Each row below is a small network's average activation on inputs in which a field has the value named, seen along a few directions.
Values that are neighbours, or in one group, have similar rows; names and order tell nothing.
In the rows, 500 means zero.
Strong random noise was added to every row along 3 fixed directions; ignore it. To show where, here is one row again and again, with new noise each time:
498 525 453 381 612 455 565 634 624 486 496 444 601
514 553 454 485 575 415 471 578 578 523 477 424 611
601 552 555 668 448 387 329 412 546 600 509 380 621
663 492 684 561 405 413 370 380 628 632 675 449 508
586 567 540 613 474 356 319 451 544 615 549 430 557


Z, 21 values:
z7: 462 432 409 569 629 419 491 337 347 414 330 433 577
z11: 363 577 639 682 377 610 366 335 355 467 300 339 677
z10: 419 548 397 356 735 547 630 568 590 517 577 632 238
z13: 565 620 386 462 517 456 410 586 455 486 533 427 546
z17: 351 539 642 434 367 480 555 452 502 482 504 484 373
z2: 581 551 533 738 434 613 551 491 432 390 380 558 694
z8: 604 528 522 507 500 405 446 512 607 556 545 408 567
z3: 444 341 473 428 438 652 669 513 511 597 620 511 526
z16: 435 481 334 427 360 603 651 484 581 457 418 529 477
z12: 365 688 161 215 727 508 404 769 356 355 396 531 544
z18: 373 653 427 593 515 514 180 466 240 469 324 415 602
z5: 411 556 405 429 634 352 401 675 627 584 493 615 360
z9: 455 535 427 512 681 488 510 355 416 488 481 497 401
z4: 431 563 372 809 606 466 367 476 531 538 288 430 534
z6: 423 613 367 699 513 368 333 591 310 506 619 720 445
z1: 607 318 632 532 478 403 429 353 403 468 507 505 420
z19: 603 355 549 564 496 523 593 569 372 407 208 427 615
z20: 557 413 613 977 265 468 300 311 319 659 714 423 547
z15: 526 407 475 463 333 577 556 422 476 659 565 602 446
z14: 363 589 374 509 360 485 592 503 510 394 370 455 417
z21: 595 603 519 546 503 400 422 609 339 521 393 680 387
Z is arranged as a ring.
Question: List every value one step from z17, in the order listed.
Answer: z11, z14
Question: List every value one step from z4, in the order listed.
Answer: z10, z5
Question: List every value one step from z15, in the order listed.
Answer: z3, z16
Question: List every value one step from z6, in the order listed.
Answer: z2, z20
Question: Fewest steps between z21 and z8?
Answer: 8
